Each row below holds a small network's activations on one input, seen along a few directions.
Each table varies a few parts of the input and shows all the possible inputs, shuffled.
Descriptions start from the smaller parts, as in this example, which fits no table here: one of 8 places around a ring, together with either a single point or (one of 2 separate values, together with one of 4 places along a line) or one of 11 places around a ring.
Shared parts are said once, and a part with two or three values counts as separate values.

Table:
R1: [ -9  -5   7   9  -8   6  -5   1  -7   0  -3   3  -6 -12 -21   4   1   4
  -3]
R2: [ -3  -4   1   6  -8  -7 -13   9 -13  -2  -9  -2 -15   2  -4   8  -9 -15
  -5]
R3: [  1   2   0   7   8  -5  -8 -16  -1  -9 -18   2 -11  -7  -6  -3  -1   5
  -8]
R4: [-5 -9 -5 -3 -2  3  8  9  2  3  8 -1 13  2 -1 -2  6  7  3]
R5: [ 11   4  -4  10   7  -5 -13 -17  -3  -6 -13   4 -10  -2   1  -1  -1  -6
  -7]
R6: [  2  -3   3  10  -7   5  -8   1  -7   4   2   6  -7  -3 -14   4   1  -8
  -4]
R7: [ -1 -13  -6  -1  -1  -3  -4  15  -5  -4  10   4   2  -1 -10   1 -13  -6
   1]
R8: [-8  0  0  2 -9 -2  1  6 -3  3 -6 -8 -6  9  3  4  6  0 -6]
R9: [  3   4  -4   2 -12  -1  -3   4  -4   6  -1  -1  -6  11   8   8   3 -13
  -5]
R10: [-10  -6   4   6  -8  -7 -10  10 -11  -5 -11  -5 -17   0  -8   7  -9  -7
  -7]
R11: [ -2   5  -6 -11  10   3  16   6  10   2   8   0  24  -1  11 -14   8  11
   6]
R12: [-14  14  53 -17  19  -3  -3 -31  16 -10 -25 -27 -53 -20   5  33 -33  18
  37]
R13: [  0   1   2   5 -10  11  10  -3   5  10   4   1   7  -2  -4   1  18   8
  -2]
R14: [-7 -9 -3 -4  0  4 12  8  5  1  7 -2 12  2 -4 -3  6 12  3]
R15: [ -3   3  -2   4 -11  -2  -3   4  -4   5  -4  -4  -5   9   7   5   4  -6
  -5]
R16: [ 1 -6 -8 -2 -3  4  5  8  3  3 12  2 11  4  2 -3  4  0  4]
R17: [  5   9  -3   2   6   2   8 -21  10  -3  -9  -1   4   2   9  -7  17  13
  -5]
R18: [  6   1  -2   8   9  -6  -8 -17  -1  -9 -15   2 -11  -1  -4  -2  -2   2
  -8]
R19: [  5  -1  -8 -10   7  -5  -6  16  -5  -2  13   7  14  -2   6 -12 -13 -13
   3]
R20: [ 5 -5 -9 -1 -4  4  4  6  2  5 14  3 11  7  5 -1  3 -3  1]
R21: [  0  -3  -7  -9   9  -7  -4  16  -5  -2   9   5  16  -3   2 -11 -13  -7
   4]
R22: [ 13  11  -6   5   4   0   4 -22   8   1  -5   2   4   7  14  -5  14   3
  -6]
R23: [  4   4  -1   6 -10  11   6  -3   3  12   7   3   6   1  -1   0  17   0
  -2]
R24: [-3  1  4  5 -8 12 14 -4  6  9  3 -2  6  0 -6 -1 20 11 -3]
R25: [ -6  -4  -5 -11  10  -7   0  17  -3  -4   8   1  16  -5   0 -13 -11   1
   2]
R26: [  8   6  -2   5 -10  11   5  -4   2  12  10   6   5   4   3   1  15  -6
  -2]
R27: [  8  -1   2   9  -8   6 -10   1  -8   4   7  10  -8  -2 -11   6  -2 -13
  -5]
R28: [-13  -6   4   4  -6  -7  -8   9 -10  -6 -15  -7 -19   0  -9   7  -9  -6
  -5]
R29: [  3  -1   1   5  -8  -7 -14   8 -12  -2  -4   1 -18   6   0  10 -11 -20
  -6]
R30: [  9   7  -9  -8   7   2  10   3   6   6  15   4  22   7  16 -11   4  -3
   3]
R31: [-10 -16  -2  -2   0  -2   1  16  -5  -8   2   0   2  -7 -17   0 -11   5
   2]
R32: [ -3  -6   5  10  -7   5  -5   1  -6   2  -1   2  -6  -6 -19   5   1   1
  -6]
R33: [ 10   9  -4   3   5   0   8 -20  11  -3  -6   1   4   5  10  -5  15  12
  -6]
R34: [-10  -3  -5 -12  10  -5   2  17  -2  -7   4   1  16  -8  -3 -14 -10   3
   4]
R35: [ 16   6  -6   9   6  -5 -13 -17  -4  -6  -9   7 -11   0   3  -1  -2 -11
  -8]
R36: [ -8  19  50 -27  19   2   6 -36  28  -4 -15 -26 -39 -12  15  29 -21  29
  40]
R37: [  1   4  -6 -10   8   1  13   6   9   3   9   2  25   1  12 -13   7   8
   5]
R38: [  3 -11  -7  -2  -3  -2  -8  13  -8  -2  11   7   3   0  -6   1 -13 -14
   2]
R39: [  4   6  -8  -8   6   2  11   4   6   6  13   3  24   4  15 -13   6   1
   4]
R40: [ -8 -16  -4  -2   1  -3  -2  16  -6  -5   6   1   2  -4 -13  -1 -11  -1
   2]
R41: [-11   0   1   2 -10  -2   2   5  -3   0  -9  -8  -6   6   0   4   6   5
  -5]
R42: [ 17  12  -6   4   2   0   3 -22   7   1  -2   4   4   9  16  -4  13  -2
  -6]
- Changing only one part turns R2 into R15. The same change can be made to R28. Which row results? => R41
- Changing only one part turns R35 into R42. The same change can be made to R34. Which row results? => R11
- What do these inputs look like to the network? => one of 2 separate values, together with either a single point or (one of 4 places along a line, together with one of 5 separate values)
- Change only the choice among 5 separate values in R27. List by row number the other rows that result. => R19, R29, R35, R38
- Change only the choice among 2 separate values in R31. List by row number the other rows that result. => R14
